Each row below holds a small network's activations on one input, seen along a few directions.
Each table varies a few parts of the input and shows all the possible inputs, shuffled.
Descriptions start from the smaller parts, as in this example, which fits no table here: values(3) and (point or line(11) or (line(4) and ring(5))).
Shared parts are said once, and a part with two or three values counts as separate values.

Other details of the inputs vary at random and push rows far along three fixed directions, the same in every table; ignore that.

Table:
R1: [-52   2 -45 -15  -6  18  21 -53 -18  44   1  -3  15  25]
R2: [ 32  -5  15  30  18  -7 -23  38   9 -38  11 -10 -16 -18]
R3: [  6  27  32  14  -9   0  58 -33  47  78  17 -48 -14 -30]
R4: [ 17 -13 -46 -26  84  -5  12 -29 -42  22   0  23 -44  43]
R5: [-44 -13 -57  -6 -28  26 -66   0 -32 -50   3  15  40  35]
R6: [-52 -21 -28 -37 -19   6  37 -34  -7  40  -9  -6  14  25]
R7: [ 11  58  35   8 -16   1  57 -43  37  77   0 -20  -5 -24]
R8: [ 30  25  16  21  19  -8 -24  37  -8 -30  13   4 -23 -12]
R9: [-50 -39 -34  -5 -41  22 -43  16 -22 -66 -13  31  36  24]
R10: [ 53   6  42 -14  41 -24  34  21   7  17   0   3 -56  -3]
R11: [-54 -13 -61  -2 -24  19 -60  11 -40 -51  -7  13  47  25]
R12: [ 11 -41 -50 -22  68  -4   1 -25 -21  11   2   3 -29  37]
R13: [ 37  24  12  21  28 -15 -22  42 -12 -34   7   6 -24 -11]
R14: [-50 -22 -39  -4 -16  25  20 -56  11  37  -2 -13  20  14]
R15: [ 33  -6  19  34  19  -3 -17  27  11 -30  12  -3 -24 -16]
R16: [ 45  -2  19  23  24  -9 -26  37   9 -36   0  -8 -13 -14]
R17: [ 30  -2  17  29  20  -8 -24  41   7 -39   3 -12 -10 -21]
R18: [-48   3 -51 -28 -14  15  10 -52 -14  45  -2  -8  26  30]
R19: [ 50   8  28  16  40  -9  26  -7  27  21   5  -6 -41 -18]
R20: [-10  11  35   3 -68   3 -17  36  22 -29 -13  -8  39 -16]
R21: [ 43  -5  19  25  18  -4 -30  30  13 -33  13  -6 -22 -10]
R22: [-44  31  43   0 -91   8  38  -6  44  38 -10 -35  48 -30]
R23: [  5 -10 -50 -31  72  -9   2 -21 -43  18  -9  14 -25  38]
R24: [-10 -17 -48  -2  42   6 -36   3 -44 -42  -4  33  -9  30]
R25: [  8 -33 -22 -34  55  -8  27 -21 -21  15 -15  30 -38  35]
R26: [-51 -21 -22 -27 -23  13  41 -41  -5  41  -9   0   9  23]
R27: [ 39  -7  32   5  10 -11 -11  42   1 -41  -4  22 -25  -2]
R28: [-18  17  37   6 -66 -16 -23  13  -3 -21   6  17  69 -54]
R29: [ 57  15  43 -18  44 -48  23   0 -14  28   4  24 -10 -42]
R30: [  9  30  48 -17 -27 -12  72 -21  41  74  -6 -28  -7 -17]
R31: [-24   7  35  13 -79  12 -21  38  20 -37   1  -7  32 -20]
R32: [-11   7  24  40 -75  24 -35  11  40 -31   6 -18  40 -24]
Description of these inputs: values(2) and (point or (values(3) and line(5))).
The inputs of R23 and R11 match in every part but the values(2) part. If R12 is changed in the same way as R23 into R11, which row does it become?
> R2
Start at R9 and move only the line(5) part, one step at a time. The first step leads to R26. Which rows follow, in order?
> R31, R6, R22
Which other rows does R22 become when the values(2) part takes its other values? List them by row number.
> R20

Table:
R33: [ -9 -32 -27 -21  18  -5 -17  -3 -28 -15  -3  24   9  14]
R34: [-25 -26 -47 -11  15  18  -3 -20 -18   3  -2   3  -5  40]
R35: [-10  61  50  36 -89   5 -37  41  20 -38   2  -3  60 -47]
R36: [-21 -31 -48  -7  25  10  -9 -36 -19   2   3   9   4  22]
R37: [-17 -33 -31 -24  16  -4 -13  -2 -28 -16 -10  20   7  21]
R38: [ 38   2  33  15  12 -18 -15  31  -5 -32   2  20 -10 -27]
R39: [-27   2 -59 -12  19   9 -19 -29 -34  11   3   7   5  31]
R40: [ 16 -21 -10  29  -2   3 -74  46 -10 -87   7  17  14  -2]
R41: [ 32   9  28 -10  27 -24  36  10   5  22  -1  -2 -29 -12]
R42: [ 21   5   4  -1  42  -9  39 -22  13  49   2 -20 -33  -3]
R43: [ 20  -1  24   3   4 -12 -16  42  -7 -41  -1  14 -13  -7]
R44: [ 24   1  21  -1   3  -7 -15  40  -3 -45  -7  21 -16   0]
R45: [-26  32  19  15 -62  25  29 -24  46  41  -2 -33  17 -10]
R46: [-72 -19 -46  -8 -58  36 -15 -46   5  13   0 -20  60  17]
R47: [ 34   8  34  -9  27 -22  26   4   4  23  -1   0 -24 -18]
R48: [-25  25  14  13 -56  16  33 -27  41  49   4 -43  26 -17]
R49: [ 16  10   8   0  37  -4  40 -14  13  42   5 -18 -41   1]
R50: [ 32  12  33  -7  20 -18  33  10   4  18  -4   4 -32  -3]
The inputs of R49 and R43 match in every part but one. If R34 is changed in the same way as R49 into R43, which row does it become?
> R50
What is each input in this table made of?
> values(2) and (point or line(8))
